These are the activations of a small neural network, seen along a few directions. Each row is one input.
In each table, some parts of the input vary, and every possible input appears once, in random order.
A made-up example of a description, with smaller parts first: ring(5) and (point or ring(9) or (values(3) and line(4))).
Shared parts are said once, and a part with two or three values counts as separate values.
In the rows, 128 means zero.

A family of inputs:
x1: [125 137 165  92 112 153 219 142 147 165 113 153 147 115 122]
x2: [129 171 140 141 178 149 148 115 112 169 179 152  79  87 106]
x3: [110 104 129  72 110 109 116 155 106 186  82  94 157 158 152]
x4: [110 119 130  33  70 124 140 137 141 126 156 108 124 183 140]
x5: [127  94  81 172 138 163 155 170 102 159 133 109 158 201 127]
x6: [120 131 164  45  82 111 141 161 118 138  84 107 119 167 140]
x7: [128 104 102 149 148  99 129 128 196 125 136 181 187  81 108]
x8: [148 136 114 146 197  87 142 125 109 160 114 163 158  69 107]
x9: [129 102 167 110  72  92  51 136 161 105  97 124 143 109 124]
x10: [ 93 103 115  94 125  83 110 180 119 188 141  86 154 192 120]
x11: [148 151 166  82  96 104  96  84  88 152 116  97  67 115 147]
x12: [136 162 114 181 150 163 127 120  71 110 146 103  66 146 131]
x13: [137 140 152 105 115  63  81 130  92 148  59 111  98 102 120]
x14: [128 129 138 116 150 118 201 171 125 182 111 150 177 109 133]
x15: [124 139 161  77  68 102  88 111 173  90 127 129  91 132 166]
x16: [160 162 143 144 152 124 140 122 112 172  96 165 139  44 105]
x17: [109 155 153 100 143 109  74 131  75 143 155 104  58 137 126]
x18: [160 117  82 190 163 120 115 124  79 121  85 100 138 122  97]
x19: [144 132 109 195 180 128 129 125  76 119 146  92 102 158 125]
x20: [123 123 117 180 103 179 112 121 140  60 178 126 104 153 133]
x21: [158 119 150 137 120 132 130 141 189 110 124 178 163  50 112]
x22: [107  82 125 115 115  66  51 136 162 105 107 134 159 143 120]
x23: [106 112 134 125 180 124 181 171 131 187 171 131 191 135 119]
x24: [168 140 106 165 137 147 126 109  74 106  55 108 124  94 135]
x25: [100 104  97 139 158 126 141 112 184 125 198 174 150  96 109]
x26: [111 112  68 180 135 134 124 124 149  60 156 141 131 163 143]
x27: [153 101  91 193 135 151  85 145 161  77 104 137 171 145 108]
x28: [133 148 189 127 102 165 140  97 179 114 168 174 138  84 135]
x29: [129 139 126 149 211 106 159 111 112 166 166 153 109 109 109]
x30: [ 95 110 114 107 117  80  58 127 155 105 178 124 138 155 138]
x31: [154 130 139 168  69 185 127  99 158  72 119 147  96 150 147]
x32: [126 122 107 109 154  56  66 134  93 159  80 114 123 126 114]
x33: [153 176 148 167 110 170 133  95  71 113 106 105  86 126 152]
x34: [ 98 130 107 104 172  72  83 104  94 160 138  96  93 146 137]
x35: [142 181 175 130 145 145 167 102 117 164 125 167  80  80 117]
x36: [ 92 124 139 129 142 173 135  92 180 115 196 170 124  92 125]
x37: [151 107  97 147 121 166 170 148  92 142  79  93 167 167 148]
x38: [121 132 118 115  87 169 201 148 141  79 139  96 128 196 144]
x39: [110 140 133  72 109 169 215 122 176 145 178 140 155 132 113]
x40: [128 140 137 115 107 189 185 148  98  91  78  98 147 160 138]
x41: [ 94 103 130  90  95 117  72 105 158 102 179 117  91 137 149]
x42: [156 110 102 169  98 154 113 119 165  62  76 126 147 106 137]
Q: The inputs of x10 and x23 match in every part but one. If x4 is changed in the same way as x10 into x23, which row does it become?
A: x39
Q: The inputs of x36 and x20 match in every part but one. If x28 is changed in the same way as x36 into x20, which row does it become?
A: x31
Q: What do these inputs look like to the network?
A: values(3) and (line(4) or (values(2) and ring(5)))
Q: Change only the values(3) part in x6. List by row number the other rows that result.
A: x1, x40
Q: Change only the values(2) part in x8. List by row number the other rows that result.
A: x7

A family of inputs:
x43: [147 122 143 184 192 159 197 161  87 149 117 112 187 140 123]
x44: [146 151 157 158 145 114 146 101 125 136 146 163 143  91  89]
x45: [ 98 129 159  77 118 127  97 115 192 104 138 143 105 103 146]
x46: [138 129 139  98 120 130 105  95 161 124 144 163  97  60 113]
x47: [149 139 127 180 146 139 144 114 108 139 132 160 151 101  87]
x48: [116  99 114 132  78 181 154 146 142  86 143 124 121 201 142]
x49: [167 107  70 179 118 163 139 125 139  96 106 131 121 114 138]
x50: [156 125  80 144 108  96  74 132  46 129  54  67 114 190 145]
x51: [145 153  94 195 143 161 174 118  83 109 103 135 132  95 133]
x52: [141 156 143  99 175 124 207 158  97 177 122 131 157  90 131]
x53: [103 134 152  87 146  47  30 132  75 166 108 100  84 149 152]
x54: [ 83 108 162  61  96 119 112 135 168 115 199 158 136 160 120]
x55: [135 127  85 145 130 155 134 110 142 102 136 141  88 108 125]
x56: [142 140 111  90 118  62  64 127  74 165  71  84  89 160 140]
x57: [112 104 103 108  97 144 128 136 162 101 162 142 175 183 123]
x58: [113 128 155  99 202 107 175 133 119 193 161 144 159  92 114]
x59: [142 126 146 148 176 151 187 150  99 178 143 116 174 127  93]
x60: [110 129 152 115 105 118 108 116 195  83 151 114 141 130 128]
x61: [115 153 159 137 172 104 129 111 137 166 155 163 125  64 141]
x62: [118 106 109 165  77 181 132 124 153  77  92 110 115 144 134]
x63: [119 127 108 134 110  86  65 145  56 173  66  69  72 183 132]
x64: [156 136 137 126  92 129 133 104 161 122 131 135  99  81 132]
x65: [109 119 154 151 107 143 103 121 183  72 136 127 142 147 151]
x66: [112 128 116  62 101 131 136 163 167 108 156 140 146 159 141]
Q: What do these inputs look like to the network?
A: line(4) and (point or line(5))
Q: The inputs of x66 and x57 match in every part but the line(4) part. If x56 is changed in the same way as x66 into x57, which row does it become?
A: x63
Q: Change only the line(4) part in x52. List by row number the other rows that result.
A: x43, x58, x59

A family of inputs:
x67: [148 125 133 198 166 146 139  95 180  73 153 171 169  49 109]
x68: [ 99 119 110 110 112 181 187 187 152  91 147 116 166 196 151]
x69: [110  97 111  37 111  38  20 127 111 178  86  83 122 164 138]
x70: [134 108 118  97  87  75  43 120  98 159  82  90  97 166 131]
x71: [109 138 147 118 128 152 124 109 226  85 182 185 141  40 132]
x72: [160 108  85 212 133 182 193 153 139 109 104 152 185 140 120]
x73: [122 144 134 139 219 119 202 122  71 216 131 136 137  73  91]
x74: [158 130 106 179  78 135  92  89  70 104  98  84  58 197 136]
x75: [126 135 134 157 104  88  62 145  74 104 112  99  58 198 129]
x76: [108 134 162  37  77 160 145 109 209  93 192 151 137 122 163]
x77: [135 169 168 125 194 132 201 152  77 195 120 139 137  63 108]
Q: What do these inputs look like to the network?
A: values(2) or line(4) or ring(5)

A family of inputs:
x78: [124 157 146 103 142 129 130 111 172 131 160 188 124  65 147]
x79: [151 119 106 163  86 123  51 128 112 107 114  92 100 176 145]
x80: [ 87 110 143  44 105  88  83 143 101 177 102  91 115 167 133]
x81: [135 111 134  81 120  65  61 109 124 171 132 120 119 131 127]
x82: [104 134 139 105 134  90  97  99 156 133 154 138  81  75 101]
x83: [140 129 120 172 105 173 144 108 173  56 113 157 145 104 136]
x84: [133 134 118 147 111 193 194 177 181  74 163 166 173 158 157]
x85: [149 142 104 218 211 136 188 140  43 131  69 109 151 125 105]
x86: [113 103 102 176 109 151 100  74 152  75 134 104 104 121 109]
x87: [158 147 142 135 222  94 188 132  54 215 109 126 160  80  98]
x88: [108 119 161  70 131 149 204 157 193 140 196 168 177 106 117]
x89: [134 131 121 121  61 144  96 157  75 126  91  77  88 229 162]
Q: The inputs of x86 and x82 match in every part but one. If x83 is changed in the same way as x86 into x82, which row does it become?
A: x78
Q: What do these inputs look like to the network?
A: values(2) and (point or line(5))
